Each row below holds a small network's activations on one input, seen along a few directions.
In each table, some parts of the input vary, and every possible input appears once, in random order.
Descriptions start from the smaller parts, as in this example, which fits no table here: one of 6 places along a line, together with either a single point or one of 11 places along a line or (one of 3 separate values, together with one of 5 places around a ring).
Shared parts are said once, and a part with two or three values counts as separate values.
In the rows, zero is written as 128.

Other details of the inputs vary at random and push rows far along two fixed directions, the same in every table; ignore that.

Table:
row 1: [121 124 111 139  93 132 113 160 127 160 123 116 146 140]
row 2: [178 174 197  88 208 110 141  55 155  79 135 186  73 106]
row 3: [126 112 114 136  99 125 126 162 115 140 143 106 131 126]
row 4: [104 131 144 151 166 157 102  98 136 113  89 118 113 116]
row 5: [127 110  99 133  88 117 142 149 116 131 138 114 148 136]
row 6: [ 98 110 100 139 103 125 133 150 120 146 146 124 139 146]
row 7: [ 58  96  72 161  90 155 116 184 103 162 128  91 150 153]
row 8: [174 120 131 109  82  78 151 141 132 138 179 143 136 129]
row 9: [224 157 163  66 109  40 180  93 159 124 203 212 123 138]
row 10: [ 94 137 130 136 177 162 118 107 124 103  99 124 105 125]
row 11: [152 106 116 125  78  85 153 135 127 134 170 134 146 134]
row 12: [131 114 109 131  91 120 130 165 115 142 145 109 137 130]
row 13: [106 122 141 146 168 155 116 105 120  94 101 106 103 107]
row 14: [144 147 151 124 159 129 124  82 147 104 103 147 120 122]
row 15: [112 142 150 143 168 164  95 115 134 121  88 116 105 114]
row 16: [124 115 106 135  95 130 126 168 113 140 136 104 136 129]
row 17: [116 104 101 142  93 123 135 150 114 132 137 107 143 133]
row 18: [110 115  97 131  98 119 139 148 121 144 147 130 144 150]
row 19: [118 119 107 143  87 132 112 166 126 165 126 113 148 141]
row 20: [131 126 111 134  88 125 119 159 129 160 128 122 149 142]
row 21: [ 72 103  66 151  85 151 124 184 105 159 126  98 157 159]
row 22: [174 170 195  90 204 111 139  59 153  82 136 182  74 107]
row 23: [ 68 113 108 164 156 186 102 140 103 107  78  74 116 115]
row 24: [196 143 156 100 100  71 146 106 157 140 166 175 133 132]
row 25: [102 102 103 156  86 126 116 150 128 160 130 111 153 142]
row 26: [170 115 105 109  63  75 167 139 127 134 170 144 160 144]
row 27: [216 185 197  64 192  83 162  47 163  76 151 210  84 115]
row 28: [144 140 127 109 120 112 140 137 130 135 150 150 124 139]
row 29: [116 126  99 125  98 128 131 170 118 153 144 126 139 149]
row 30: [119 141 139 133 170 165 112 125 118  98  92 104 100 107]
row 31: [106 132 149 150 170 154 103  93 138 110  91 121 109 114]
row 32: [122 114 106 142  87 116 125 140 132 152 131 125 156 144]
row 33: [111 137 156 145 170 161  93 111 135 122  93 117 100 111]
row 34: [116 149 145 138 168 167  98 117 133 118  81 116 109 117]
row 35: [123 104 104 139  88 114 139 147 117 134 145 113 144 133]
row 36: [109 137 151 146 166 163  93 117 134 125  92 114 103 113]
row 37: [119 117 107 143  94 123 123 138 131 148 124 123 153 142]
row 38: [105 133 142 150 166 157 103  98 136 112  87 119 114 117]
row 39: [ 99 140 133 132 181 162 120 102 126  99  98 128 103 125]
row 40: [130 113 110 132  91 120 129 165 116 142 147 109 136 129]
row 41: [112 137 159 105 216 182 129 122 110 141  87  97 164  91]
row 42: [108 125 159 107 215 179 137 101 116 125  87 109 173  90]
row 43: [ 99 141 149 133 183 161 107 118 125 112 109 123  89 116]
row 44: [125 107 101 136  88 115 140 148 116 132 142 113 146 135]
row 45: [161 119 120 106  77  65 167 126 140 145 193 170 147 151]
row 46: [156 123 114 106  82  75 164 128 137 143 181 165 148 152]
row 47: [118 139 140 134 170 164 111 124 118  98  94 104  99 106]
row 48: [238 153 167  69 107  43 179  90 154 106 189 193 123 121]
row 49: [ 98 144 137 132 177 167 108 127 121 114 102 120  96 121]
row 50: [120 119 106 141  94 124 123 138 131 147 122 123 154 143]
Description of these inputs: one of 2 separate values, together with either a single point or (one of 3 separate values, together with one of 8 places along a line).
- The inputs of row 47 and row 5 match in every part but the choice among 2 separate values. If row 41 is changed in the same way as row 47 into row 5, which row does it become? => row 42
- The inputs of row 1 and row 37 match in every part but the choice among 2 separate values. If row 22 is changed in the same way as row 1 into row 37, which row does it become? => row 6
- Change only the place on the line of 8 in row 23. List by row number the other rows that result. => row 5, row 11, row 13, row 17, row 26, row 35, row 44
- Change only the choice among 2 separate values in row 34. List by row number the other rows that result. => row 14
- Change only the choice among 3 separate values in row 2. List by row number the other rows that result. => row 24, row 40

Table:
row 51: [ 68 124 116 167 149 183  80 158 117 139  84  82 116 120]
row 52: [114 151 150 133 185 153 104  98 141 107  95 136  98 119]
row 53: [120 147 164 133 184 159 101  97 140 102  91 135  92 111]
row 54: [115 106  96 146  84 120 129 161 116 139 140 103 148 133]
row 55: [129 112  91 134  57 111 137 168 124 164 148 122 156 155]
row 56: [114 120  91 139  87 121 127 159 121 153 131 117 147 152]
row 57: [163 138 142  90 144 107 160 119 124 107 156 149 125 117]
row 58: [ 58 113 108 168 147 182  97 144 107 131  91  86 118 129]
row 59: [125 136 176 101 232 180 135  82 124 130  70 110 185  82]
row 60: [113 121 102 119  99 135 129 191 112 169 150 116 151 141]
row 61: [128 152 158 136 183 152 108  95 133  96  89 119  91 107]
row 62: [161 135 134 110 127  90 153  97 142 103 149 158 126 130]
row 63: [125  99  97 139  64 104 135 166 119 165 161 117 154 146]
row 64: [162 148 150 110 131 101 135 101 150 124 145 169 121 132]
row 65: [185 140 143 105 107  84 147 108 144 125 153 160 126 131]
row 66: [124 116  90 136  66 113 134 164 120 160 144 123 155 155]
row 67: [172 137 148  86 130  90 166 122 129 129 176 160 129 126]
row 68: [106 103  98 144  80 125 131 159 120 157 144 114 147 146]
row 69: [ 65 113 101 165 145 181 102 143 106 114  88  86 122 125]
row 70: [171 143 151 110 123 100 142 101 143 114 137 159 117 129]
row 71: [161 133 150 118 126  92 143 104 140 122 154 147 121 122]
row 72: [167 144 155 112 134 104 128 105 149 124 141 160 116 122]
row 73: [124 155 155 112 200 166 122 115 118 101  98 121  94 108]
row 74: [107 102 105 145  84 124 127 159 117 152 141 114 143 143]
row 75: [107 104  94 143  88 132 131 154 119 136 134 110 145 139]
row 76: [126 135 151 134 180 150 116  90 130  82 100 122  96 102]
row 77: [ 69 121 112 161 140 185  88 154 121 141  87  94 119 130]
row 78: [179 127 140 105 101  78 159 104 142 109 163 165 132 129]
row 79: [156 137 144 112 135  92 148  94 143 117 151 160 120 132]
- What do these inputs look like to the network? => either a single point or (one of 4 places along a line, together with either a single point or one of 6 places along a line)
- A walk changes only the place on the line of 6. It starts at row 54 and steps to row 76. List the rest of the walk in order. => row 78, row 75, row 69, row 62
- A walk changes only the place on the line of 4. It starts at row 62 and steps to row 79. List the rest of the walk in order. => row 56, row 52
- A walk changes only the place on the line of 4. It starts at row 54 and steps to row 71. List the rest of the walk in order. => row 61, row 51

Table:
row 80: [157 139 158 110 149 106 141  82 151 112 134 164 125 123]
row 81: [218 165 186  71 171  67 177  46 157  79 166 196 102 111]
row 82: [ 76 131 131 154 180 186  97 112 124 110  71 103 117 117]
row 83: [ 61  95  74 167  89 166 105 181 110 168 109  82 165 147]
row 84: [171 161 178 102 185 123 128  81 146  95 117 158  99 105]
row 85: [153 147 164 106 182 118 144  80 136  89 128 149  99 110]
row 86: [164 137 161 113 144 108 140  85 147 114 130 154 124 118]
row 87: [137 114 100 119  86 101 152 153 116 144 159 128 152 144]
row 88: [ 88 135 144 145 183 187  94 128 120 120  79  99 100 112]
row 89: [165 123 128 117  93  91 143 123 139 138 149 146 156 132]
row 90: [156 111 103 111  65  88 162 155 122 150 176 136 159 143]
row 91: [213 129 145  79  78  41 187 110 143 130 207 185 146 135]
row 92: [148 155 168 112 178 125 126  91 141 112 125 151 102 114]
row 93: [146 112  84 160   9  60 126 148 147 137 178 155 104 173]
row 94: [134 114 103 116  93 106 151 149 119 139 159 137 150 143]
row 95: [ 75 126 133 160 181 182  94 115 121 117  71  92 113 115]
row 96: [ 79 106  84 155  89 165 105 195 105 174 115  82 152 143]
row 97: [141 148 153 113 178 130 140  90 129  90 118 139 104 113]
row 98: [153 123 123 115  97  93 147 119 140 141 152 157 155 142]
row 99: [169 155 176 111 178 119 132  65 151  88 110 155 111 103]
row 100: [ 73 107  87 150  98 159 107 190 111 171 121  95 150 147]
row 101: [218 164 190  72 168  75 175  50 154  74 157 193 102 108]
row 102: [128 110 105 120  87 103 151 154 119 146 169 134 151 142]
row 103: [155 108  99 111  59  86 162 161 118 152 176 137 163 147]
row 104: [ 71 128 127 162 181 190  92 116 120 117  67  87 115 115]
row 105: [139 145 161 119 165 138 121 107 134 119 120 138 106 114]
row 106: [ 79 132 136 153 183 193  85 140 117 121  73  86 104 108]
row 107: [ 76  94  87 168  87 155 103 182 108 166 114  77 162 135]
row 108: [ 64 104  85 157  98 165 103 195 106 174 122  90 150 146]
row 109: [168 125 110 108  59  81 150 165 132 165 172 145 166 146]
row 110: [ 69 125 136 160 185 188  92 112 122 113  76 100 112 113]
row 111: [129 123 102 120  81 112 137 167 127 164 153 137 158 151]
row 112: [148 142 150 113 162 128 138 103 128  93 122 133 112 108]
row 113: [138 114  86 155  35  75 131 156 133 114 181 144  84 168]
row 114: [135 144 149 127 162 131 127  89 139 109 106 137 122 120]
row 115: [137 139 151 117 168 124 139  98 127 101 131 137 107 113]
row 116: [168 155 175 108 181 111 137  57 151  93 116 165 109 112]
row 117: [ 70 137 130 149 188 198  90 132 119 121  76  99 104 117]
row 118: [157 117 123 108  92  92 159 137 126 135 166 141 143 134]
row 119: [125 107  90 122  76 108 151 165 117 152 165 126 159 147]
row 120: [136 108 105 132  72 108 137 150 126 158 144 127 166 144]
row 121: [ 83 135 143 152 186 190  86 134 117 118  79  91 101 105]
row 122: [ 84 140 135 146 188 185  93 127 117 119  76 101 104 117]
row 123: [160 133 125 102  97  92 148 137 138 149 164 163 147 145]
row 124: [149 130 115 114  92 100 142 148 132 159 158 141 149 145]
row 125: [ 79 125 130 162 177 192  88 121 120 113  66  83 116 106]
row 126: [143 117 119 127  87  93 142 132 134 154 156 139 158 141]
row 127: [ 75 142 131 151 187 193  91 133 115 120  70  93 105 118]
row 128: [152 141 164 112 174 124 136  91 132  90 129 139 103 101]
row 129: [131 115 100 117  85 105 154 155 119 141 160 134 154 145]
row 130: [141 106 102 121  74  98 149 166 118 148 165 121 156 137]
row 131: [ 76 125 131 161 176 194  91 118 119 115  65  86 114 111]
row 132: [165 148 166 103 179 120 141  82 135  81 124 148 102 102]
row 133: [172 155 179 107 175 116 139  59 152  90 114 163 109 109]
row 134: [ 75  94  85 167  89 159 102 182 110 164 107  75 161 136]
row 135: [172 152 171 100 182 116 145  75 141  79 129 152  99  99]
row 136: [129 106  97 119  77 101 153 162 119 151 168 132 156 147]
row 137: [165 162 175 103 176 126 132  85 145 101 117 158 101 112]
row 138: [159 108 114 121  55  78 152 145 134 165 174 145 170 146]
row 139: [ 77 105  81 158  91 167 100 201 105 172 112  75 153 138]
row 140: [ 59 110  65 195  50 148  71 195 117 144 121  92  78 168]
row 141: [ 84 135 135 148 180 193  91 133 114 120  73  96 105 114]
row 142: [147 127 119 115  92  97 141 150 132 160 158 141 147 145]
- What do these inputs look like to the network? => one of 3 separate values, together with either a single point or (one of 4 places along a line, together with one of 5 places along a line)
- The inputs of row 86 and row 118 match in every part but the choice among 3 separate values. If row 107 is changed in the same way as row 86 into row 118, which row does it become? => row 128
- Change only the place on the line of 5 in row 81. List by row number the other rows that result. => row 85, row 87, row 97, row 115
- Change only the choice among 3 separate values in row 124. List by row number the other rows that result. => row 81, row 104
